A small network was trained on made-up records. Each row is its average activation on records with the value named, seen along a few directions.
Related values have similar rows: they may be neighbours, one step apart, or belong to one group.
In the rows, 500 means zero.
Random noise pushes rows far along 22 fixed directions. That doesn't count. These rows show it; they differ only by the noise:
[645 724 485 631 431 385 498 450 422 635 586 671 760 467 743 437 506 552
 666 554 550 330 525 554 355 337 478 602 399 385 378 428]
[814 575 292 613 550 432 471 446 405 527 391 419 533 512 533 594 350 398
 469 653 660 447 471 533 573 539 399 429 497 536 311 487]
[518 582 469 445 428 620 539 420 655 484 546 535 339 801 562 577 318 400
 488 492 335 522 514 449 429 207 388 417 887 492 494 662]
[685 358 464 635 553 388 532 463 373 751 393 343 372 543 606 680 437 665
 406 364 776 398 430 467 457 525 423 381 535 457 431 660]
[572 591 299 422 579 459 384 595 472 337 403 600 581 396 541 391 517 674
 667 616 589 655 645 790 267 509 491 533 444 383 448 523]
[567 631 499 531 351 779 506 299 695 322 667 529 337 293 348 452 459 533
 683 554 618 434 583 489 300 413 508 632 786 510 513 757]
[450 378 458 615 529 300 566 432 469 346 540 387 670 464 365 591 433 374
 487 555 668 419 388 492 527 429 493 634 200 523 432 520]
[500 595 458 694 669 672 287 442 517 643 487 585 346 721 437 461 552 544
 661 337 636 375 698 389 614 617 605 475 739 411 562 575]
[456 487 471 477 312 553 759 435 597 722 619 768 337 595 528 496 509 527
 377 642 220 525 543 506 566 709 652 218 550 483 536 272]
[330 551 624 501 825 461 615 557 400 598 705 370 390 670 581 277 309 547
 692 695 220 375 290 565 536 509 411 410 651 418 717 405]
[488 654 549 409 572 674 582 584 495 335 757 338 257 494 501 466 494 471
 540 505 464 292 594 374 416 516 502 596 556 474 652 583]
[379 388 537 795 390 656 401 449 383 581 480 641 663 396 485 499 497 562
 508 344 522 488 398 412 473 449 570 299 561 430 476 366]
[388 285 609 569 471 533 432 555 399 426 686 555 516 305 509 437 752 588
 569 476 453 602 399 466 289 518 542 285 625 689 633 364]
[371 445 374 432 711 443 387 470 538 498 540 494 724 482 577 382 559 657
 591 506 628 645 480 613 577 545 255 518 482 701 369 537]
[378 664 312 383 524 568 470 544 549 438 410 382 392 505 325 346 513 315
 592 557 539 545 498 665 681 598 619 520 424 514 611 428]
[556 420 462 578 534 274 736 663 427 720 731 383 430 747 638 423 531 628
 440 574 482 374 556 498 635 646 538 406 418 565 597 425]
[648 634 527 583 554 576 349 547 500 433 419 627 435 418 461 417 584 568
 519 459 549 368 682 369 478 503 588 576 763 639 614 492]
[500 496 561 440 485 388 581 471 700 593 370 670 448 575 485 514 570 591
 328 462 422 538 622 428 483 548 570 576 532 579 478 556]
[529 600 559 596 358 727 463 535 455 667 432 436 565 320 526 469 537 507
 487 474 434 614 392 498 384 468 622 506 446 233 431 538]
[509 449 568 594 608 352 478 503 383 658 610 530 375 674 542 466 513 526
 610 487 719 337 455 431 489 594 481 540 547 585 533 560]
[514 747 316 475 311 727 619 605 512 453 438 524 420 308 444 425 435 461
 512 562 551 588 424 483 360 439 535 289 673 423 351 550]
[384 602 561 327 498 650 537 485 659 384 634 396 524 443 645 338 653 416
 533 516 499 510 536 439 593 513 447 511 541 824 522 316]
[472 649 561 505 651 551 473 403 520 524 355 511 604 495 717 416 386 476
 481 491 511 369 456 470 534 533 402 524 407 539 396 269]
[667 284 424 538 616 356 539 509 543 391 595 281 482 458 510 480 422 714
 435 509 560 582 536 589 516 663 195 314 632 788 377 658]


Field ROV:
fakog: [436 515 478 435 432 446 268 350 475 510 517 649 576 372 366 492 696 308
 667 499 495 632 420 639 455 582 488 493 410 563 488 428]
depu: [430 467 313 513 466 594 570 300 671 418 490 467 706 444 651 584 516 551
 402 434 628 426 599 503 666 371 454 510 383 614 489 286]
val: [705 561 484 724 327 734 490 328 384 590 662 654 499 442 583 528 282 549
 489 506 570 251 564 438 538 677 406 509 458 360 365 475]
rifa: [527 378 655 496 479 461 611 371 617 607 521 579 334 583 525 481 580 525
 500 550 631 411 522 422 577 610 589 546 574 670 594 427]
kener: [400 509 277 452 619 587 472 533 519 566 476 453 496 735 574 508 601 562
 541 582 583 541 530 532 458 271 651 664 555 373 716 503]
maled: [660 413 541 644 535 565 518 388 466 628 467 350 461 424 651 515 380 650
 465 533 549 455 408 562 415 569 426 452 470 441 457 470]
mumes: [403 579 533 349 507 437 680 421 670 419 316 503 587 295 493 433 425 622
 444 565 667 386 510 456 575 365 524 805 410 576 503 505]
pana: [584 371 454 325 521 452 638 470 639 297 389 496 407 470 465 732 547 466
 347 586 504 677 594 466 351 546 541 486 400 477 390 535]
kinu: [656 504 558 557 709 189 422 477 414 493 491 469 462 456 364 491 430 529
 635 486 365 335 532 642 696 675 393 422 560 529 612 515]
vokeg: [457 642 365 358 475 555 542 606 487 468 392 482 509 414 411 589 489 636
 321 245 543 350 681 403 733 532 410 548 445 496 489 651]
gusev: [442 597 583 294 545 630 501 244 674 554 508 398 354 306 498 618 564 564
 536 339 446 394 522 554 422 394 455 646 524 410 624 692]
patam: [458 635 450 342 370 661 652 344 618 440 519 537 286 415 507 524 505 469
 622 416 492 313 652 576 643 520 601 341 639 492 663 322]
bofon: [540 596 467 544 439 636 425 535 459 489 493 390 541 527 556 522 434 528
 415 374 442 432 607 498 448 399 508 679 376 261 567 571]
mifut: [591 434 290 717 551 523 464 585 411 758 579 269 519 576 410 530 516 631
 396 434 236 558 444 552 578 437 514 395 596 251 662 689]
palov: [426 576 519 506 366 374 598 677 564 625 583 523 570 583 542 436 600 500
 290 334 372 453 468 272 445 433 420 590 458 601 426 617]
ROV is arranged as a star with 7 arms.
Which values are neighbours of vokeg? Give them in the order they are listed.
Answer: kener
Which values are neighbours of fakog? Give them in the order they are listed.
Answer: bofon
Which values are neighbours of kinu? Give them in the order they are listed.
Answer: depu
Which values are neighbours of gusev? Give them in the order they are listed.
Answer: maled, mifut
Which values are neighbours of patam? Give them in the order they are listed.
Answer: pana
